These are the activations of a small neural network, seen along a few directions. Each row is one input.
In each table, some parts of the input vary, and every possible input appears once, in random order.
A made-up example of a description, with smaller parts first: values(2) and (point or line(9) or (line(4) and ring(8))).
Shared parts are said once, and a part with two or three values counts as separate values.

Table:
x1: [  9  11  11  -9  -3  -8   6  -8 -17  -4  19  -6 -28 -17   6 -16  12]
x2: [-11   7  17  10  -6   8  -4 -12   0   9  -5   7   5   1  -3  11   0]
x3: [  1  10  17  -5  -4  -4  -5  -6 -20  -3  18  -5 -28 -14   4 -14   9]
x4: [ 21 -39  -7  34  16   9  13   7 -30  23  -1   5   6  58 -11  -9 -19]
x5: [ -9   2 -31 -11  10  11 -11  12  20  -7  -9  -6  22  -3  -8 -16  -7]
x6: [ -5  -1   1  -5   7   3  -5  13  23   0  -3   4   7  -8 -18  12 -11]
x7: [  1   5  13  13  -9   3   9 -15   5   4  -5   8   7  -1  -2  16  -1]
x8: [  4  -1  -6  -9   8  -5   6  10  29  -1  -3   4  10 -12 -15  12  -2]
x9: [ -1   3   6  -2 -12 -13  -3  -8 -14  -6  -3   1  -8   1  26   6  16]
x10: [  3   0 -34 -12   5   7   3  12  23 -11 -10  -9  19  -7  -3  -9  -9]
x11: [-12   2  12  -3 -12 -11 -10  -5 -19  -5   2  -3 -13   2  25   6  13]
What is each input in this table made of?
Answer: point or (values(2) and line(5))
Which other rows does x6 become when the values(2) part takes its other values? List them by row number.
Answer: x8

Table:
x12: [-13   4 -38 -19  16   5 -27  16  12 -12  -6  -5  22   7   0 -25   8]
x13: [-25  13 -24 -23  -6  23 -19  10  27 -23   1 -15  26 -27 -10  -9 -23]
x14: [ 25 -32  10  10  16  -6  24  17  13  16  13  13   3  12 -33  24 -16]
x15: [-20  15  59  18 -39 -15  -9 -37 -29   5 -11  13 -19  -2  44  42  27]
x16: [ 12  -7 -60 -22   1 -10   2  16  17 -22 -17 -17  23  -3  25 -18   9]
x17: [ -6 -18  -8  18  11  33   0  10 -12  14   8 -11   6  22 -27 -13 -36]
x18: [  6 -25 -13  18  28   9 -10  13 -27  21  -2   5   5  51 -14 -32  -7]
x19: [ -4  24 -17 -14   5  16   8  -1  55  -8  -8   3  24 -34 -32  -4 -11]
x20: [-12 -27  24  45  -7  10   9 -16 -19  35 -17  21  28  54  -2  42 -15]
x21: [ 13  11  41 -15  -7 -33   7   3   3 -10  20   5 -47 -38   5  24  16]
x22: [ 13  -7  -1  24  23  20  25  -5  13  24   0   7  10  12 -46  -9 -24]
x23: [ -1  10  15 -10   0 -15 -26  -8 -44  -5  12  -1 -41   1  28 -32  31]
x24: [-28  14  -1  -1 -24  11 -16  -8  34   0 -40  10  49  -2  20  53  -1]
x25: [ 17   5  -3  -8  -9 -31  13  -8 -43 -19  10 -14 -41   2  48 -22  33]
x26: [ 10  32  33   1  -7  -3   8 -26  -2  -1  20   7 -33 -40  -8  -9  14]
x27: [ 25 -33 -37  17  15  -6  25  12 -25  11  -4 -11   5  51   7 -21  -8]
x28: [-16  19  26 -11 -21   6 -20  -9 -27  -9  21 -16 -39 -31  16 -16   5]
x29: [  3   4  -6 -26   4 -14   6  21  54 -18   1   7  19 -36 -20  26  -3]
Changing only one part turns x15 into x24. The same change can be made to x26. Which row results?
Answer: x19
What is each input in this table made of?
Answer: values(3) and (point or line(5))
Which other rows does x21 become when the values(3) part takes its other values? List them by row number.
Answer: x14, x29
List by row number the other rows that have the values(3) part in common with x14.
Answer: x17, x18, x20, x22, x27

Table:
x30: [  7 -25   4  24   5   0   5  -3 -33  19  -3   5  -1  41   4  -4   1]
x31: [-10  22  12 -25 -18 -11 -10  -8   6 -21   7  -4 -15 -37  18   6  18]
x32: [ -6  10  16 -12 -15 -11  -7  -5   1 -10   7   1  -9 -18   9  11  11]
x33: [ -5   7  -3  -8  -5  -2  -2  -1  25  -8  -3  -1  10 -25  -5  11  -1]
x34: [ 10 -31 -36  15  27  17   7  18  11  16 -14   3  36  42 -24  -8 -21]
x35: [ 10  -4  28  13  -5 -11   7 -10 -41   7  14   1 -29  18  13  -3   8]
x36: [-7  4 -3  5  2  9 -3 -2 11  0 -7  0 13  0 -7 -1 -6]
x37: [  2  22  33  -8 -13 -18   1 -14 -17  -4  10   4 -35 -20  19   7  24]
x38: [ -8   1 -29 -16   9   5  -5  18  46 -10  -9  -3  27 -21 -22   4 -12]
x39: [ -8  -3 -30  -4  17  17  -5  18  32  -2 -14   1  30   3 -24  -8 -18]
x40: [-10  17 -29 -30   5   5  -9  18  52 -22 -13  -6  21 -33 -12   0  -9]
x41: [  4 -17 -30   5  21  15   7  20  23   5 -10   2  31  19 -29  -3 -25]
x42: [  1  27  26 -20 -21 -18  -3 -15 -18 -16  14  -4 -37 -41  30   0  29]
x43: [ 15 -25 -13  23  13  12  14   1  -9  18  -8   5  17  40  -9  -2 -17]
x44: [ -9  24  -6 -21 -11  -3  -6  -1  29 -19  -5  -8   5 -40   7   7   6]
x45: [ -1 -12  12  13  -1   0   0   1 -20   9   4   2 -11  20   4   4  -2]
x46: [  2   9  25   4 -11  -8  -3 -17 -35   5  17  -2 -31  -3  17  -9  15]
x47: [  3 -13  -6  15   7   9   6   2   4   8   0  -1   8  16 -12   1 -15]
x48: [ -5   6  13   1  -6   3  -5  -9 -14   6   3   1  -7  -1   7   1   4]
x49: [ 15 -20  17  25   0  -9   9 -12 -53  18  10   3 -24  39  14 -13  10]
What is each input in this table made of?
Answer: line(4) and line(5)
Changing only the line(4) part turns x40 into x42. The same change can be made to x39. Which row results?
Answer: x46
Which other rows does x33 become when the line(5) part takes its other values? List them by row number.
Answer: x36, x43, x44, x47
